A small network was shown many inputs. Here are its activations along a few directions, one row for each input.
Each table varies a few parts of the input and shows all the possible inputs, shuffled.
Descriptions start from the smaller parts, as in this example, which fits no table here: line(4) and (point or line(11) or (values(3) and ring(5))).
Shared parts are said once, and a part with two or three values counts as separate values.

Other details of the inputs shift rows strongly along three fixed directions, in all tables alike. That doesn't count.
These rows show it; all are for the same input, with only those details redrawn:
-58.5, 82.2, 22.5, 38.5, -76.6, 58.3, -9.4, -43.4, 37.3, 47.7, 2.9
13.4, -45.3, 18.0, -56.7, 31.0, -20.2, 29.4, -8.5, -6.2, -23.7, -15.9
-3.5, -3.6, -13.5, -24.1, 2.8, -0.6, -37.3, 47.7, -45.3, 4.1, -35.9
9.7, -41.9, 21.4, -57.9, 26.1, -16.1, 26.9, -8.8, -6.2, -25.9, -18.7
6.7, 17.4, -48.7, 43.3, 6.6, -11.8, -19.9, 24.1, -13.4, 68.8, 8.5

A family of inputs:
R1: 21.2, -16.0, -8.2, -10.0, -11.3, 6.5, -61.8, 61.7, -28.7, -30.3, 6.1
R2: 14.8, -54.3, 38.4, -55.5, 18.5, -17.2, 1.2, 5.7, 6.1, -38.2, 23.4
R3: -53.1, 43.0, 58.8, 5.7, -60.2, 45.3, 50.7, -97.2, 82.4, 14.9, 31.1
R4: 7.3, -41.7, 19.8, -49.9, 41.1, -3.8, 22.8, -21.3, -17.0, -31.8, -18.3
R5: 16.9, -12.9, -11.9, -10.7, -14.9, 4.2, -51.6, 60.4, -34.1, -25.6, -1.1
R6: -31.8, 14.0, 32.4, -27.4, -44.8, 26.7, -48.1, 30.8, -16.9, -16.0, -5.5
R7: -10.0, 19.1, 0.8, -9.5, -21.1, 45.9, -37.5, 11.5, -33.5, -35.0, -38.2
R8: 21.6, 35.0, 8.6, 62.3, 54.8, -86.8, 46.7, -16.7, 43.0, -51.1, 33.3
R9: 14.6, -25.0, -5.7, 10.4, 16.6, -28.9, 32.2, -24.6, 35.7, 31.0, 54.3
R10: 17.7, -26.3, -14.9, 21.2, 46.3, -17.8, 49.4, -48.0, 16.9, 37.1, 19.2
R11: -15.6, 16.7, 14.4, -17.1, -51.9, 34.7, -44.8, 29.3, -12.0, -38.8, -11.5
R12: 39.1, -18.0, -25.5, 22.1, 20.1, -17.7, 44.2, -32.7, 30.9, 18.2, 27.0
R13: 18.0, -14.5, -21.8, -14.1, -7.2, 1.8, -37.8, 58.3, -36.7, -23.9, -13.6
R14: 23.0, 9.1, -62.5, 62.6, 12.6, 1.6, -10.0, 20.3, -15.4, 43.3, 0.4
R15: -28.1, 63.2, 52.0, 47.2, 26.3, -61.8, 48.0, -43.3, 59.1, -39.6, 27.1
R16: 6.3, -48.4, 16.5, -46.1, 40.3, -11.0, 36.8, -12.9, -13.2, -25.9, -26.0
R17: 30.0, -24.1, -27.1, 29.6, 22.2, -11.1, 49.1, -38.5, 27.8, 14.2, 21.6
R18: 26.4, 9.3, -63.4, 65.8, 17.0, 4.4, -16.3, 12.5, -19.8, 44.4, 1.4
R19: -22.4, -18.0, 58.8, -61.2, -18.8, 14.7, 25.1, -26.3, 18.7, -41.6, -2.1
R20: -8.1, 41.0, -27.2, 49.9, -43.1, 28.0, -20.0, 1.5, 16.0, 31.2, 14.6
R21: 2.0, 5.3, -51.4, 48.4, 15.4, -9.9, -12.2, 18.8, -18.0, 63.6, 3.4
R22: -70.5, 62.7, 60.0, -28.4, -83.3, 70.9, -25.4, -23.1, 7.3, -18.2, -41.5
- Changing only one part turns R9 into R11. The same change can be made to R4. Which row results? => R7
- What is each input in this table made of? => values(2) and (point or line(10))

A family of inputs:
R23: -13.6, 20.9, -0.8, 17.1, 0.5, 1.4, 28.0, -15.2, 15.6, 35.2, 1.8
R24: -24.2, -1.1, 58.4, -62.3, -72.1, 73.1, -5.6, -30.8, 12.1, -45.2, -23.7
R25: -11.0, 25.7, -5.3, 16.2, -3.0, -8.1, 24.4, -25.4, 8.8, 31.3, 1.7
R26: -21.4, 5.9, 29.4, -43.4, 0.0, 13.4, -17.5, -2.3, -11.4, -31.3, -22.1
R27: -22.7, 5.2, -13.5, 18.2, -8.3, 0.5, -25.5, 24.4, -17.3, 29.2, -19.6
R28: 0.7, -21.9, 25.8, -44.6, -38.3, 37.5, 30.2, -44.9, 35.5, -22.4, 8.3
R29: 1.2, 16.1, -17.4, 27.3, -18.5, 7.2, -26.9, 34.8, -11.5, -7.4, 4.3
R30: 4.7, -22.3, 28.3, -27.0, 4.5, -9.1, 26.6, -8.4, 18.9, -8.4, 19.0
R31: 30.0, -25.3, -32.4, 9.5, 47.0, -33.3, 37.3, 6.6, -8.4, -9.9, -4.0
R32: 10.5, -10.7, 26.0, -26.5, 5.8, -16.3, 18.1, -17.5, 23.9, -16.0, 15.9
R33: 30.5, -29.4, 1.1, 1.5, 20.3, -26.2, 18.4, -2.5, 5.9, -22.3, 19.2
R34: 22.9, -22.8, -5.9, -3.2, 38.5, -33.0, 20.0, -8.8, 3.5, -1.8, -4.4
R35: 28.7, -21.1, -37.4, 1.7, 42.9, -34.0, -7.8, 45.8, -48.3, -13.3, -31.6
R36: -15.9, 9.3, 0.5, 15.8, 5.8, 7.4, 10.4, -17.6, 14.7, 34.0, 22.6
R37: -1.0, 24.4, -14.3, 13.5, -17.9, -2.9, -36.6, 31.0, -2.4, 3.2, 2.3
R38: -11.4, 15.1, -1.5, 11.4, -7.0, 12.8, -27.4, 30.8, -19.4, 25.9, 2.7
R39: -15.2, 15.8, -1.5, 14.3, -0.6, -0.3, 7.0, -29.9, 8.8, 28.7, 22.3
R40: 10.5, -33.2, 5.5, -29.8, -6.6, 25.0, 32.1, -42.8, 12.3, -0.3, -12.0
R41: 27.3, -24.7, -8.9, 4.4, 38.2, -27.9, 22.6, -9.2, 3.1, -9.7, -5.7
R42: -18.4, 10.7, -21.3, 17.7, -1.7, -2.6, -17.6, 30.0, -20.9, 31.6, -23.2
R43: 4.2, 27.3, -26.6, 28.0, 4.6, -0.4, -19.6, 26.1, -19.8, 10.2, -26.0
R44: -11.3, 31.7, -6.8, 2.0, -25.0, 0.1, -34.1, 26.0, -0.3, 5.7, 2.0
R45: 3.1, 13.9, 2.8, 37.5, -4.1, 5.8, 8.6, -22.1, 13.0, 6.3, 23.3
R46: -6.9, -15.8, 7.8, -29.0, 14.1, -6.3, -4.8, 25.9, -26.2, -7.3, -29.7
R47: -41.7, -2.6, 49.0, -49.1, -45.1, 22.9, -9.6, 2.6, 10.8, -44.0, -17.8
R48: -16.8, 20.0, -5.2, 2.9, -26.2, 7.3, -25.5, 35.5, -4.4, 14.8, 5.0
R49: -11.6, 5.9, 37.4, -40.9, -6.4, 11.9, -16.4, 4.8, -11.1, -32.6, -17.9
R50: -14.4, 6.6, -10.4, -5.1, -33.6, 57.2, -26.6, -9.5, -11.0, 19.3, -11.5
R51: -7.3, 6.2, 28.9, -31.3, -24.4, 13.6, -15.2, 10.0, 4.8, -55.6, -18.2
R52: 16.5, -28.3, -9.8, -11.9, 35.9, -39.9, 25.2, -8.3, -10.1, 9.9, -0.5
R53: 22.7, -23.9, -3.0, -3.4, 13.4, -26.0, 21.3, -4.1, 12.7, -28.6, 17.6
R54: 13.4, -9.1, -12.7, 12.3, -17.0, 34.9, 8.2, -27.6, 13.0, 36.4, 20.3
R55: -18.0, 6.3, 0.5, 11.3, -26.0, 6.4, -33.3, 31.3, -7.1, 18.7, 2.8
R56: -4.3, 12.5, -24.0, -1.2, -29.2, 42.4, -12.3, 1.9, -16.5, 25.9, -29.5
R57: 4.1, 18.3, 6.2, 26.0, 0.7, 2.2, 1.8, -20.1, 20.4, 17.1, 22.9
R58: 24.2, -18.3, 17.3, -7.8, 10.7, -12.6, 16.9, -12.5, 20.9, -26.8, 13.9
R59: -5.4, 16.5, -4.3, 11.6, -19.2, -12.8, 9.6, -13.3, 21.5, 21.4, 31.2
R60: -6.4, 16.6, -10.7, 38.0, -4.8, 3.8, 21.6, -22.0, 17.6, 4.9, 4.6
R61: 0.3, 14.7, -13.1, 32.0, -17.0, 0.3, 14.7, -7.6, 29.0, -4.4, 28.6
R62: -6.0, 19.0, -0.8, 22.6, 6.0, 3.9, 1.4, -27.7, 20.0, 17.6, 18.4
R63: -9.1, -37.5, 12.7, -19.0, 24.5, -10.5, 19.8, -19.4, 9.0, -0.9, 9.6
R64: -1.1, 16.2, -4.6, 30.8, 5.9, 8.8, 2.9, -26.4, 19.6, 10.5, 16.5
R65: 24.0, -26.7, -29.0, 2.7, 36.1, -30.9, -14.6, 38.7, -44.4, -16.2, -27.6
R66: 6.8, 18.8, -11.8, 27.8, -1.3, 9.4, -35.1, 25.7, -16.6, 5.2, -2.1
R67: 24.7, -34.3, -16.4, 5.0, 46.9, -26.5, 16.6, -7.7, -9.0, -12.3, 12.9
R68: 7.3, 17.6, 5.3, 23.3, -10.8, -5.0, 0.3, -14.1, 28.9, 13.7, 26.8
R69: -6.3, 33.4, -21.8, 11.2, 3.5, -6.0, -21.4, 25.4, -20.4, 23.7, -24.3
R70: -2.5, -15.1, -6.6, -13.7, 17.0, 5.5, -12.9, 20.7, -27.7, -39.6, -15.7
R71: 6.2, -14.4, 1.9, -11.4, 9.9, 4.7, -11.5, 27.1, -26.4, -41.3, -11.4
R72: -14.0, -1.3, 8.1, 23.0, -5.7, 4.5, 6.5, -14.9, 18.5, 31.5, 24.8
R73: 13.5, -5.5, -11.7, -17.3, 28.4, -20.1, -9.9, 30.4, -29.7, -14.0, -35.6
R74: -5.4, 15.3, 6.3, 17.5, -6.0, -1.8, 8.4, -22.5, 8.7, 28.0, 27.0
R75: 11.9, -20.7, 17.9, -24.4, 6.3, -23.6, 20.7, -13.2, 7.7, -8.5, 20.1
R76: -6.9, -0.1, 12.4, -31.8, 8.6, -7.7, -12.1, 12.4, -18.8, -19.4, -34.5
- Changing only one part turns R42 into R72. The same change can be made to R23. Which row results? => R38
- Changing only one part turns R69 into R26. The same change can be made to R56. Which row results? => R50
- What is each input in this table made of? => line(6) and (point or line(8))
- List by row number the other rows that have the line(6) part in common with R68. => R24, R29, R30, R32, R33, R55, R58, R75
- Change only the line(6) part in R70. List by row number the other rows that result. => R29, R31, R60, R61, R71
- List by row number the other rows that have the line(6) part in common with R28. => R37, R44, R47, R48, R51, R53, R59, R61

A family of inputs:
R77: -58.0, 79.0, 12.2, 45.5, -35.9, 14.3, -15.7, -7.1, 29.2, 20.8, 18.3
R78: -1.1, 6.6, 1.0, 24.2, -15.2, 11.4, 74.8, -64.0, 70.4, 22.8, 41.0
R79: -36.5, 11.5, 14.1, -33.4, -52.2, 35.3, -23.1, 28.8, -22.0, -18.6, -27.3
R80: -24.8, 52.4, 0.4, 51.8, -44.8, 59.7, -26.7, -22.0, 22.2, 26.7, 6.4
R81: -4.7, -4.2, 42.3, -12.7, 19.4, -21.0, 49.6, -38.4, 11.2, -40.7, -23.4
R82: 10.4, 29.5, -38.5, 93.1, 18.3, -13.2, -21.7, 21.9, -16.1, 37.8, 22.1
R83: -29.9, 40.1, 8.6, 44.1, -67.0, 47.9, -23.0, -6.1, 22.4, 38.1, 24.1
R84: 13.8, -14.8, -46.3, -12.3, 29.3, 3.0, -33.1, 46.9, -58.1, 21.0, -20.4
R85: -50.4, 45.9, 44.9, -20.5, -21.9, 2.0, -37.0, 26.8, -7.5, -27.1, -38.3
R86: -8.5, 40.1, 35.6, -14.9, -42.3, 28.2, -46.6, 26.9, -13.2, -52.7, -12.8
R87: -23.2, 13.1, 29.0, -24.9, -26.7, 60.0, -48.1, 7.2, -28.5, -17.4, -26.6
R88: 22.0, 12.1, -51.7, 71.5, -4.8, 6.1, -22.6, 33.9, 4.5, 58.2, 29.8
R89: -26.3, 16.0, 6.9, -20.4, -37.4, 45.2, -42.3, 6.2, -17.3, -33.2, -46.1
R90: 11.5, 23.0, -74.4, 64.4, 12.4, 2.5, -11.7, 16.9, -6.5, 64.8, 12.5
R91: 15.3, -23.6, -31.6, -12.2, 4.1, -22.5, -31.5, 68.7, -44.7, 25.2, -27.9
R92: -14.4, 19.3, 39.3, 41.0, 13.0, -15.0, 43.5, -61.1, 75.3, 8.8, 64.5
R93: 35.1, -64.4, -10.4, -45.5, 53.7, -43.0, 18.7, 15.0, -28.9, 20.0, -4.8
R94: 8.4, -4.5, -31.5, 21.6, 24.3, -27.3, -37.1, 48.6, -55.1, -23.5, -29.2
R95: 21.0, 47.8, -55.5, 60.3, -4.1, -22.8, -16.2, 28.7, -1.3, 40.4, 32.7
R96: 14.5, 35.2, 21.9, 25.2, -10.4, -21.8, 59.7, -68.7, 72.7, 16.7, 40.8
R97: 1.7, -23.8, 34.7, -53.3, -7.8, 4.2, 32.3, -10.7, 16.2, -36.6, -32.4
R98: -13.0, -5.3, 33.2, -23.4, 14.9, -6.0, 39.2, -21.2, -7.4, -62.5, -22.2
R99: 1.2, -21.6, 35.6, -50.6, 15.8, 9.9, 38.3, -49.7, 14.6, -7.1, -17.3
R100: 15.2, -29.5, -21.3, -9.3, 17.2, 1.4, -49.6, 54.0, -54.6, 21.9, 1.8
R101: 42.4, -67.7, -29.1, -32.8, 59.1, -28.1, 6.5, -0.1, -25.0, -0.6, -0.5
R102: -16.1, 40.4, 22.9, -22.9, -50.8, 17.6, -45.8, 18.5, -11.9, -54.4, -23.0
R103: 45.5, -55.1, -27.5, -27.4, 63.6, -39.2, 22.5, 13.0, -18.2, -1.9, -25.4
R104: -4.7, -40.0, 32.5, -47.8, -3.0, 5.7, 27.9, -48.3, 14.6, -14.0, 12.6
R105: 40.2, -78.4, -27.2, -30.1, 34.6, -43.9, 12.4, 23.4, -14.1, -7.2, 8.6
R106: -14.4, -30.5, 33.7, -64.7, -1.7, 13.7, 28.7, -23.4, -6.6, -22.6, -3.2
R107: 21.8, -14.5, -26.9, 52.3, 56.8, -70.5, 40.0, -31.1, 50.5, 36.8, 66.8
R108: 6.1, -34.1, 23.1, -35.8, -10.5, 6.0, 37.7, -33.8, 33.2, -39.7, -1.5
- What is each input in this table made of? => line(4) and (values(3) or ring(5))
- Changing only the line(4) part turns R79 into R105. The same change can be made to R78. Which row results? => R108
- List by row number the other rows that have the line(4) part in common with R97. => R81, R85, R91, R93, R96, R99, R103
- Change only the values(3) part in R82. List by row number the other rows that result. => R86, R92
